A small network was shown many inputs. Here are its activations along a few directions, one row for each input.
Each table varies a few parts of the input and shows all the possible inputs, shuffled.
A made-up example of a description, with smaller parts first: one of 5 places around a ring, together with either a single point or one of 9 places around a ring or (one of 3 separate values, together with one of 6 places along a line).
Shared parts are said once, and a part with two or three values counts as separate values.
In the rows, 128 means zero.

Other details of the inputs shift rows strongly along three fixed directions, in all tables alike. That doesn't count.

Table:
x1: [121 121 122 127 126 105 111 142 115 132 115 143  94]
x2: [123 113 112 130 191  76 140  90 106  69 128  84 162]
x3: [118 161 124 130  51 162 118 145 162 177 109 158 135]
x4: [163 176 105  95 145 184 143 160 150 155 119 157 147]
x5: [109 134  50  79  56  68 107 104  96  57 168 100  54]
x6: [133  66 172 155 127 103 131 117  98 117 144 105 112]
x7: [112 141  64  68  87  78  94 147 119  89 131 159  49]
x8: [148 213  54 100 150 147 149 139 134  78 111 111 139]
x9: [116  63 156 132 147  90 120 112 119 130 145 109 119]
x10: [140 144 136 132  83 162 105 155 128 198 114 190 103]
x11: [150 167  95 144 172 140 150 133 118  85  85 107 173]
x12: [154 179  59  68 171 146 140 155 131  96 116 142 124]
x13: [144 192  48  74 145 149 142 138 119  91 120 133 161]
x14: [166 103 141 133 198 132 173 125 125  82 151  79 167]
x15: [112  68 212 192  96 158 126 104 131 176 126 109 167]
x16: [107 161 130 114  63 167 104 132 151 186 124 177 132]
x17: [105  75 203 175 111 155 108  92 121 186 147 132 168]
x18: [ 79  70 150 129  52  71  84  90 108 148 158 125  99]
x19: [108  39 142 117  93  37 102  98  89 101 179  97  66]
x20: [ 98  72 110 129  79  38  96 102  81  71 171 113  13]
x21: [131 113 176 180 179 150 161 112 147 144 111  81 203]
x22: [161  96 136 138 202 116 178 131 112  94 129  77 173]
x23: [ 94  55 214 175  85 128  94  88 115 177 144 133 150]
x24: [122 108 178 149 118 159 105 144 139 199 106 174 130]
x25: [122 157  66  91  82  74 107 150 129  87 131 143  42]
x26: [145 198 102 152 136 177 144 144 136 142  81 143 158]
x27: [141 143 125 149 139 167 162 139 147 156  95 114 203]
x28: [119 168 146 126  87 171 125 154 165 188 124 166  86]
x29: [103  90 161 156 139  94 105  82 109 108 130 118 130]
x30: [131 125 187 145  97 163 133 151 158 188 126 149 128]
x31: [100 120 146 123  73 130 100 118 137 153 135 149 133]
x32: [151 152 103 108 192 130 152 158 139  94 110 116 155]
x33: [130 115  94  90 101  88 111 127 113  95 163 132  74]
x34: [125 160  79 111  99  92 124 159 130 128 112 150  72]
x35: [151 188  46  97 133 148 157 146 131  84 111 118 159]
x36: [143 185 105 102 157 174 139 162 158 154 112 149 134]
x37: [139 120 131 149 209 122 147  89 108  83 124 100 182]
x38: [130 110  98  92  98  81 107 133 115  94 152 134  79]
x39: [ 98  76 203 143 125 119 115 116 139 154 167 113 111]
x40: [145 177 105 125 163 166 137 169 131 154  88 162 139]
x41: [120 120 157 141 178 129 140  92 138 106 149 106 175]
x42: [138 118 116 137 175  96 150 102 122  47 136  62 157]
x43: [140 122 119 133 111 123 128 136 105 129 131 138  89]
x44: [125 158 121 148  57 169 116 137 134 185 105 166 127]
x45: [152  89 127 131 214 123 151 121  99  86 131 102 163]
x46: [131  58 220 175 126 150 119 120 128 190 139 137 149]
x47: [ 98 175 143 128  81 148  98 127 163 180 105 182 119]
x48: [147  91 120 144 195  93 158 127  94  54 126  84 136]
x49: [118 150 138 109  96 162 107 153 161 189 123 183 103]
x50: [125 165  85 105  95 112 119 151 142 117 132 151  63]
x51: [129 206 108 108 148 175 136 128 153 142 107 156 156]
x52: [111  75 163 141 148  86 126 118 119 132 144  98 115]
x53: [156 144 128 114 152 159 157 140 137 125 135 114 135]
x54: [138 125 183 173 178 170 160 108 157 132 134  82 199]
Each input here is: one of 6 places along a line, together with either one of 4 separate values or one of 5 places around a ring.
Q: Changing only the place on the line of 6 turns x19 into x4. The same change can be made to x21. Which row results?
A: x8
Q: Changing only the place on the line of 6 turns x3 into x15. The same change can be made to x47. Which row results?
A: x29
Q: Which other rows does x21 become when the choice among 4 separate values takes its other values? List them by row number.
A: x2, x18, x27
Q: Start at x34 and move only the place on the ring of 5, one step at a time. The first step leads to x52. Which rows follow, in order?
A: x9, x19, x22

Table:
x55: [ 97  19 213 165 131  76 113  77 113 131 171  89 118]
x56: [180 209  57  91 218 168 178 173 150 101  84 134 196]
x57: [137 112 184 148 156 173 146 131 148 164 145 126 168]
x58: [117  78 107 124 139  48 116 105  88  54 150  95  83]
x59: [154 129  66  90 170  95 149 130 101  42 148  94 115]
x60: [106  66 162 132 148  72 121  91 114  85 177  82 102]
x61: [142 158 150 133 137 177 143 161 169 182 109 147 154]
x62: [132 167 109 108 117 141 121 145 141 135 126 153 102]
x63: [120 115 197 167  96 169 108 136 147 207 118 165 121]
x64: [149  89 170 158 175 158 154 128 128 135 133 111 172]
x65: [ 95  75 165 144  69  83  82 101 108 136 156 138  54]
x66: [131 148 136 123 119 160 124 148 144 185 109 164 142]
x67: [133 134 108 107 150 110 126 122 122  90 147 118 110]
x68: [125 219  61 108  92 161 121 152 147 168  78 176 136]
x69: [ 98 103 149 127  58 106  85 115 116 166 144 167  65]
x70: [145 193  39  86  81 120 111 177 122 133  90 185  80]
x71: [ 89 115 160 149  64 144  98  99 131 184 141 147 117]
x72: [140  73 177 159 176 137 144 114 117 125 140 106 170]
x73: [148  76 149 144 175 121 150 125 114 106 140  90 159]
x74: [156 202   8  80 143 124 153 136 111  44 110 120 140]
x75: [157 190  28  78 171 108 154 161 121  51 109 120 112]
x76: [136 171 112 115 107 159 119 162 140 185  92 181 132]
x77: [106 141 100 123  41 106  98 107 107 126 131 143  83]
x78: [131 105 132 140 172 135 147 100 116 110 133  81 194]
x79: [116 168 100 113  89 135 113 134 145 125 103 153 138]
x80: [108 186  68 113  30 108  89 122 115 127 112 167  62]
x81: [150 127 110 110 189 129 152 128 117  84 143 104 158]
x82: [133 127  61  90 144  85 133 111 100  26 128  91 150]
x83: [120 135 129 133  93 125 109 147 136 165 111 163 102]
x84: [125 111 127 139 141 111 136  86 115  74 155  77 141]
x85: [142 121 177 150 158 170 152 147 155 170 123 119 165]
x86: [135 180  39  92 122 100 137 126 120  63 118 109 124]
x87: [135 121 206 177 181 187 148 136 157 197 101 138 200]
x88: [100 154  87 126  55  82 101 112 108 108 125 133  77]
x89: [161 130 122 115 209 146 166 136 134 104 128 100 193]
x90: [176 147  99 130 216 153 168 148 122  86 103 108 178]
x91: [138  70 151 138 162 111 149 111 106  91 160  89 131]
x92: [148 172 127 154 149 175 160 136 148 155  86 125 210]
x93: [109  39 213 162 132 103 121  89 115 120 184  78 101]
x94: [130 118 182 175 169 163 161 101 153 136 133  85 203]
x95: [108 148  91 102  94  87 101 132 118 120 122 157  67]
x96: [ 82  55 163 156 120  66 108  60 100  91 172  67 111]
x97: [102  65 165 145 131  90 114  70 108  65 164  78 140]
x98: [108 141 183 142  86 169 109 144 169 230 115 179 125]
x99: [148  99 148 128 188 134 157 127 131 107 149  91 175]
x100: [174 190  94 124 207 183 179 179 147 125  78 132 188]
x101: [ 88  84 165 148  48  89  86 119 127 161 150 148  41]
x102: [154 123 190 173 177 197 161 153 166 195  97 136 202]
x103: [105 142 176 162  47 172 113 125 150 224 110 161 147]
x104: [ 95 117 163 144  48 136 106 108 144 178 147 135 115]
x105: [132 184  65  81  63 127 110 171 133 148 111 173  65]
x106: [125 146 110 118  78 130 103 154 130 169 109 176  97]
x107: [157 134 119 120 206 153 161 134 123 103 127 112 186]
x108: [117 114 169 148  75 150 103 140 132 192 125 171 101]
x109: [120 140 123 108  98 131 111 142 134 161 128 156 108]
x110: [147 160  60  87 143 102 131 140 114  64 134 119  89]
x111: [100 136 113 107  73  88  97 130 131 125 148 144  49]
x112: [124  65 242 179 185 165 142  99 143 167 154  99 187]
x113: [167 134 118 118 199 152 171 148 135 105 127  99 184]
x114: [105 112  90 112 122  62 114  95 102  31 143  89 113]
x115: [110  91 137 124 145  79 122 105 111  91 156 101 103]
x116: [133 174  74  92  69 129 113 169 130 152 106 174  72]
x117: [125  93 105 114 152  67 118  98  85  57 148 100  95]
x118: [144 120  65  90 175  82 138 116  87  45 139 106 121]
x119: [123 158 188 152 113 201 125 154 180 250  90 190 163]
x120: [112  64 150 148 128  72 118 107 101  93 151 100  91]
x121: [134 150 106 124 106 126 118 158 131 149 102 159 107]
x122: [115  53 232 177 155 134 140 108 137 150 163  83 144]
x123: [109 132 144 131  89 154 111 117 138 139 123 146 148]
x124: [130 166 109 136 145 158 132 118 129 134 107 128 164]
x125: [170 194  82 110 206 173 161 157 133 115  82 145 183]
x126: [148 167 117 118 131 176 141 164 145 158 112 154 137]
x127: [108 119 129 111  88  98 108 126 137 133 150 135  76]
x128: [123 147 116 117  80 130 117 154 141 162 115 162  82]
x129: [109  92 161 137  88 107 107 116 118 136 154 127  67]
Q: Changing only one part turns x65 into x83. The same change can be made to x62. Which row results?
A: x127
Q: Changing only one part turns x84 into x94. The same change can be made to x97. Which row results?
A: x114
Q: Describe the family of inputs behind these rows.
A: one of 5 places around a ring, together with either one of 4 separate values or one of 11 places around a ring
Q: Start at x89 and move only the place on the ring of 5, one step at a time. The first step leads to x56. Which rows follow, in order?
A: x60, x67, x81
Q: Which other rows does x74 become when the choice among 4 separate values takes its other values? List them by row number.
A: x71, x77, x123
